These are the activations of a small neural network, seen along a few directions. Each row is one input.
In each table, some parts of the input vary, and every possible input appears once, in random order.
A made-up example of a description, with smaller parts first: one of 2 separate values, together with either a single point or one of 11 places along a line or (one of 4 places along a line, together with one of 5 places around a ring).
Shared parts are said once, and a part with two or three values counts as separate values.

Other details of the inputs vary at random and push rows far along three fixed directions, the same in every table; ignore that.
To show where, the next rows are all for the same input, with only those details redrawn:
[ 22.5  51.1  66.2 -32.2  17.8 -42.8  49.2  -8.7  -2.7  -2.9  21.7 -19.3
  25.2]
[ 20.3 -59.2 -24.8  -5.2   6.8 -41.6 -20.0  38.8   5.0 -24.1   1.9  21.1
  13.4]
[ 15.5  22.3  64.2 -12.0  29.8 -53.4  23.3  31.7   6.5 -34.7  12.7  -9.2
  29.3]
[ -5.6 -49.1 -45.6  52.5 -60.9  16.6  -6.6 -56.9   6.9  54.1  -2.0  10.1
 -20.9]
[ 44.8  31.3  -2.4 -76.3  -8.9 -28.9  56.9 -54.7 -22.6  45.3  28.8  -7.6
  10.3]
[ -8.5  21.9  41.2  40.0 -27.7  -6.3  26.2 -41.1  10.8  25.6   8.4 -13.8
   0.5]
[ -0.8 -14.8  -7.7  33.2 -42.0   2.5  12.1 -49.1   5.3  41.6   5.3  -1.3
  -9.2]
[-18.2  14.0  45.9  64.1 -29.9  -1.8  17.2 -34.4  17.7  19.6   3.1 -14.5
  -0.9]

Rows:
r1: [  1.3  -1.2  30.9  42.3  61.4 -11.0 -28.2  83.5  13.2 -77.5 -23.0  13.3
  22.5]
r2: [  1.9 -79.7 -36.3  -7.3  26.6  -3.1 -44.8  48.5  26.8 -40.3 -38.2  20.6
   2.9]
r3: [ 26.2 -53.6 -47.9   5.1  26.2  14.9 -25.2  26.3  -1.2 -17.8 -23.6   4.5
 -16.2]
r4: [ 27.5   5.3 -13.6 -50.0  16.5 -15.8  36.0   4.9 -26.5  -7.2  22.6   6.8
  30.1]
r5: [ 25.7  -3.0 -50.3 -57.8  -7.4 -17.9  13.6 -22.6 -31.0  39.2  33.7  -6.3
  17.5]
r6: [ -3.1  19.4  29.8   3.1  23.4 -28.5  11.8  24.0  -6.3 -24.3  19.3   3.1
  35.6]
r7: [  2.4 -24.3 -56.9 -44.3  25.7  22.5   3.3  49.2  12.9  -1.0  29.1  48.8
 -26.0]
r8: [ 20.2  10.1 -67.6 -71.2 -12.1  27.9  31.7 -56.1 -20.3  38.7 -10.3  11.0
   2.0]
r9: [-74.3  38.5  52.1  44.3 -17.0  48.8  40.6  -1.0  19.2  31.7  17.7  13.5
 -28.7]
r10: [-17.2 -66.3 -56.9   2.4 -34.9   2.8 -60.4  26.3 -22.0  -4.6 -11.7   8.3
  -6.2]
r11: [ 30.8 -16.7 -16.3 -32.5  -0.4 -37.6  -3.0  20.3 -15.9 -14.3   8.2  -4.1
  26.1]
r12: [ -0.7  21.4  43.4  29.3  68.3 -27.4 -29.3  75.4  10.5 -67.5 -11.7  10.4
  28.4]
r13: [ 20.4  21.7  -1.0 -82.2 -19.0 -21.3  34.2 -47.3 -33.9  34.6  10.9   3.6
 -10.9]
r14: [ -7.2  -4.2  52.2  32.2   2.3   0.7  17.7  -5.4  15.1  -2.3   7.2 -18.0
   9.9]
r15: [ 45.3  48.8 -31.3 -75.2  24.8  -8.6  15.8 -26.4 -29.6  40.4  18.0 -14.3
   6.7]
r16: [ 23.2  48.7  33.7   6.9  14.0 -10.2  -0.1  -1.1  -0.3  -5.4 -13.5 -23.3
   7.9]
r17: [ 30.8 -36.3 -18.9 -31.4   9.1 -43.6   0.0  22.2  -4.2 -11.9   9.4  13.9
  15.6]
r18: [ 27.9 -30.0 -27.4   1.2   8.0  21.1 -12.1 -20.7   5.5  25.4 -15.6   5.1
 -18.4]
r19: [-23.1  57.4  41.4  50.7 -24.5  42.6  18.8 -52.3   1.4   7.2   6.2 -10.3
 -18.5]
r20: [-19.2 -72.2 -94.2  19.3 -15.4  13.7 -65.4  18.0  11.0   4.0 -29.0  17.5
  -6.0]
r21: [  5.0  50.0   7.1 -44.0   2.3   3.7   9.7 -12.6  -4.2  13.0  -9.4 -34.8
  19.1]
r22: [-15.8 -16.7 -29.9  19.4 -25.9  51.4  10.3 -50.4  11.2  27.7 -31.6 -17.9
 -24.6]
r23: [-18.9  64.5  52.0  39.5 -27.1  23.9  -7.6 -31.3   3.5  10.0  10.2 -40.5
  -8.8]
r24: [-20.9 -11.8 -18.7 -16.5 -16.9  -7.7 -21.4   1.9 -26.7   7.4   5.7   0.4
  -4.1]
r25: [ -6.6  18.2  66.7 -36.4  14.3 -14.3  22.5   2.1 -11.2 -16.6   3.0 -12.2
   0.8]
r26: [-33.7 -53.8 -25.5  32.1 -19.2  12.7 -32.3  25.0 -14.4 -29.7 -16.3  28.7
  -7.8]
r27: [ 35.9 -15.1 -25.5 -58.9  16.8   2.3   4.9   0.0 -17.2 -21.7   9.1  -4.4
 -18.9]
r28: [-31.7   8.0  49.5   2.4  29.2 -33.6 -19.3  58.2 -12.3 -63.3  -1.1  15.3
  21.9]
r29: [-27.3  -6.1  37.4  72.8  -8.9  -7.9 -29.1  39.7  13.3 -25.2   3.1 -28.4
  26.8]
r30: [ 38.3  -9.0 -14.2 -64.8  13.7  -9.8  44.5 -10.9 -25.9   6.2  21.2 -17.8
  10.9]
r31: [-40.3   7.6  34.1  57.1 -48.8   8.6 -18.8 -20.5  -5.1   1.1 -18.7 -13.8
 -12.9]
r32: [-19.9  25.0  43.0  63.0 -29.9  14.5  -7.8 -40.0  21.2   5.7  -4.3  -7.2
 -31.1]
r33: [-25.0  59.1  36.7 -38.9  56.6  15.5  53.2  49.7  34.7  -9.8   8.1  12.7
  11.1]
r34: [ 16.1 -66.2 -31.8  -4.1   5.7   4.0 -43.3  19.3   9.9 -26.3  -6.4  20.9
 -22.9]
r35: [ -5.0 -33.6 -56.2  16.8 -17.4   8.6 -54.1   0.5  -5.0   2.5   7.6  10.8
 -19.8]
r36: [-12.0  -2.1  23.9  25.9  36.0 -22.2 -44.5  61.0   8.0 -72.2   2.5  22.3
   9.8]
r37: [-20.9 -44.3 -62.5  47.5  20.9  50.4 -18.6  51.1  35.7  18.3  -4.8  49.3
 -28.7]
r38: [-15.5  41.6  26.0  74.3 -17.8  34.9 -20.8 -21.4   9.8  25.9 -13.7 -37.0
  -5.1]
r39: [ 52.3  35.0   6.7 -59.0  33.3 -29.3  19.5  -8.1  -7.7   8.0  -0.9  -0.4
   2.8]
r40: [-11.2  59.8  54.2  42.0 -30.8  11.6   0.3 -40.3   5.3   1.5  -1.0 -29.2
 -15.0]
r41: [ 25.9   1.9 -43.7 -58.9 -10.0  -8.7  -2.4 -16.9  -8.6   9.5 -23.0  -5.0
   7.7]
r42: [-44.1  -3.9  42.5  50.5 -27.9  32.2   8.1 -21.6  -4.4  -4.1 -14.1 -23.1
 -26.3]
r43: [ 12.4  24.3 -43.2 -66.3   8.1   3.8  17.4 -32.6 -13.8  23.2  -5.8  10.7
  11.6]
r44: [-41.0 -41.8 -72.9  55.3 -50.1  73.7  25.2 -33.4  23.6  86.4  24.6  32.8
 -33.4]
r45: [ -5.2   8.0  42.4  -0.1  33.2 -32.5  -8.7  40.4  29.0 -49.2 -29.9  -1.6
  15.2]
Question: The inputs of r1 and r8 match in every part but one. If r37 is changed in the same way as r1 into r8, which row does it become?
Answer: r33
Question: The inputs of r5 and r35 match in every part but one. If r17 is changed in the same way as r5 into r35, which row does it become?
Answer: r32
Question: What do these inputs look like to the network?
Answer: one of 5 separate values, together with either a single point or one of 8 places around a ring
Question: Which other rows does r18 become when the choice among 5 separate values takes its other values? List them by row number.
Answer: r2, r14, r25, r34
Question: A walk changes only the place on the ring of 8. It starts at r31 and steps to r10. List the rest of the walk in order.
Answer: r24, r28, r26, r42, r25, r13

Rows:
r46: [ 34.0 -31.6 -65.8 -52.9 -28.9 -16.4 -15.1 -35.4 -25.4  26.1 -12.0  -3.0
   3.5]
r47: [ -9.8  49.8  18.8  45.3 -12.7  43.3  13.6 -58.0  16.6  36.4 -12.9 -12.4
 -21.6]
r48: [-28.4  44.8  24.5  44.8 -26.3  37.2  -1.9 -41.8   6.9  27.6  -4.0 -15.2
 -28.1]
r49: [ 16.5 -49.8 -61.6 -58.1 -24.2  -8.4  19.4 -27.0 -14.7  37.2   8.8  25.5
  -7.3]
r50: [  6.4  23.1  -1.2 -45.9  35.3 -11.8  10.1  42.8  -4.5  -9.9  21.9   5.4
  15.9]
r51: [ -8.1  38.9  13.9   7.4 -31.3   2.8  43.4 -55.6  -3.0  58.9  22.6  -9.6
   8.7]
r52: [ 22.2  45.3   4.1 -71.4   0.8 -11.1  17.0 -30.9 -37.9   2.6   5.8 -23.3
  12.7]
r53: [  1.6  35.1  61.1 -22.3  41.6 -42.9  -5.9  58.1 -10.8 -66.5   8.9  -2.0
  22.7]
r54: [  5.1  18.3  21.5  37.2 -40.0  15.0   7.5 -65.0  -1.9  30.6  -6.7 -38.5
  -7.0]
r55: [ 26.3  50.8  14.8 -53.6  57.8 -11.2  37.4  29.5   4.8  -8.6  15.5  -0.2
  24.5]
r56: [  5.2 -41.8 -56.7 -53.5   3.6  12.4  -4.0  18.5  -5.7   5.1   3.0  29.4
 -19.4]
r57: [-14.4 -40.5 -18.6  69.1  15.6  18.9 -64.3  42.3  27.2 -43.5 -49.0  -0.4
  -4.0]
r58: [ 15.9 -33.9 -38.9 -38.8  33.8   9.2   6.7  28.8  11.0 -12.5 -10.1  30.5
  -5.5]
r59: [  8.4 -65.7 -53.6  12.0 -24.0 -19.1 -42.7   3.4  -0.8  -2.1 -11.5  26.3
  -4.0]
r60: [ 27.1  13.9  48.6 -58.1  34.0 -36.8  49.8  18.3  -6.5 -19.6  23.9  -9.2
  15.4]
r61: [-38.9  25.7  61.0  50.2  18.4 -12.2  -2.0  53.4   9.7 -39.1  13.9  -1.6
  22.0]
r62: [ -9.3  -7.7  57.9  76.8   1.8 -17.5 -20.8  20.7  20.9 -37.8  -5.0  -9.7
   1.2]
r63: [ -4.3  20.5  23.8  44.3 -26.8  11.6  32.3 -45.4   5.1  48.5  24.2 -14.2
  -1.3]
r64: [-41.5 -55.0  -2.9  40.2  -5.5   8.6 -23.6  42.3   7.8 -35.2  -6.7  23.8
  -7.8]
r65: [-13.8 -40.0 -50.8  27.4 -22.9  28.5 -56.9   1.2   1.2   1.7 -30.6  -1.5
 -20.5]
Question: The inputs of r63 and r54 match in every part but one. If r61 is changed in the same way as r63 into r54, which row does it become?
Answer: r52
Question: What do these inputs look like to the network?
Answer: one of 4 places along a line, together with one of 5 places along a line
Question: Which other rows does r56 become when the place on the line of 4 takes its other values? List them by row number.
Answer: r48, r50, r65
Question: Which other rows does r53 become when the place on the line of 5 takes its other values? List them by row number.
Answer: r47, r48, r59, r62
Question: Which other rows does r46 become when the place on the line of 4 takes its other values? List them by row number.
Answer: r49, r51, r59
